These are the activations of a small neural network, seen along a few directions. Each row is one input.
In each table, some parts of the input vary, and every possible input appears once, in random order.
Descriptions start from the smaller parts, as in this example, which fits no table here: one of 4 places along a line, together with either a single point or one of 11 places along a line or (one of 3 separate values, together with one of 8 places around a ring).
Shared parts are said once, and a part with two or three values counts as separate values.
In the rows, zero is written as 128.

Other details of the inputs shift rows strongly along three fixed directions, in all tables alike. That doesn't count.

Table:
row 1: [163 124  75  69  42  62 106  71 126 113 143 215]
row 2: [ 96 103 235 176 208 178 178 212 104 189 158  85]
row 3: [ 97 152  98 104 180 119  55  99 143  48  82  48]
row 4: [106 163 117 105 132 169 114  58 154  77  76 143]
row 5: [162  96 118 192 205 124 110 156 137  40  80   9]
row 6: [ 50 131 193 165 157 226 156 149 129 176 145 160]
row 7: [194 124  12  73  62 100  84  98 118 143 167 172]
row 8: [152 161 154 212 168  85 156 139 138  23  56  36]
row 9: [128 129 199 145 143 162 168 114 123 131 111 124]
row 10: [158 113  75  57  73  37  29  97  82 124 117  77]
row 11: [ 55 198  64  94  98 146  70  50 195  67  98  74]
row 12: [144 102 166 252 165 147 184 185 126  97 142  64]
row 13: [ 30 177  79  64  85 183  98  57 245 114 124 135]
row 14: [155 112 120 176  97  11  78 139  45  72 144  86]
row 15: [ 87 114 223 170 151 171 152 151 112 158 146 100]
row 16: [ 25 159 136 112 118 243 124 101 175 176 120 155]
row 17: [154 160  50  32  16 110 109  47 179 137 120 244]
row 18: [ 65 164 126  82 179 237 139 104 171 170 125 173]
row 19: [ 75 119 168 162 137 135 148 151 158 121 159 127]
row 20: [158 162  56  39  28 139  83  35 128 145  89 240]
row 21: [206  60 103 188  92  53  80 130  58  69 112  89]
row 22: [165 117  99 113 107  70 125 155  51 185 185 193]
row 23: [114 225  56  48 133 195 135  66 222 113  84 154]
row 24: [123 135 194 201 219 166 229 218 112 160 147 125]
row 25: [149  65 141 167 125  59 103 216  17 183 147 118]
row 26: [233  61 106 140 114  44  84 144  71  98 127  55]
row 27: [ 91 141 183 198 165 156 183 156 116 138 152 130]
row 28: [115 102 135 153 168 215 202 186 207 176 176 149]
row 29: [162 133 142 172 198  65 157 172 175  32  64  34]
row 30: [156  64 170 164 142  71 180 226  66 206 203 191]
row 31: [186  96 113 103 112  90 124 150  39 178 140 210]
row 32: [ 65 159 156 143 184 205 175 180 146 188 177 144]
row 33: [ 61 182  97  69 123 208  90  24 187 100  94 158]
row 34: [ 45 162 119  73 157 213 147 127 224 166 167 166]
row 35: [109  90 117 104  85 113 145 198 109 244 205 206]
row 36: [ 49 159 145 108 135 209 169  94 219 145 152 183]
row 37: [147  91 136 217 159  94 138 145 183  15 107  20]
row 38: [134 153  93 100 175  85 118 101 195  25  85  72]
row 39: [171 114 111  87  67  38  51  51  74  86 113 113]
row 40: [224  68  82  98  12  67  71  82  64 149 157 164]
row 41: [174 121 121 140  69  76 148 131  51 160 164 213]
row 42: [119 146 168 140 184 222 198 174 148 187  98 171]
row 43: [111  92 170 117  50 144 131 147  68 252 180 190]
row 44: [159 128 175 152 212  92 133 135 124  45  67  10]
row 45: [153 164 143 118 126 117 111  62 167  42  37  54]
row 46: [113 120 107 115  89 129 141 190  75 251 201 198]
row 47: [166 165 121  89 160 113 108  87 169  57  41  44]
row 48: [188  69 178 146 139  51 128 181  22 175 159 123]
Description of these inputs: one of 2 separate values, together with one of 4 places along a line, together with either a single point or one of 5 places along a line.
The inputs of row 11 and row 16 match in every part but the place on the line of 4. If row 23 is changed in the same way as row 11 into row 16, which row does it become?
Answer: row 42
The inputs of row 40 and row 21 match in every part but the place on the line of 4. If row 48 is changed in the same way as row 40 into row 21, which row does it become?
Answer: row 18
Which other rows does row 8 become when the choice among 2 separate values takes its other values? List them by row number.
Answer: row 23
List by row number the other rows that have the place on the line of 4 and the choice among 2 separate values in common with row 29.
Answer: row 28, row 30, row 34, row 35, row 38
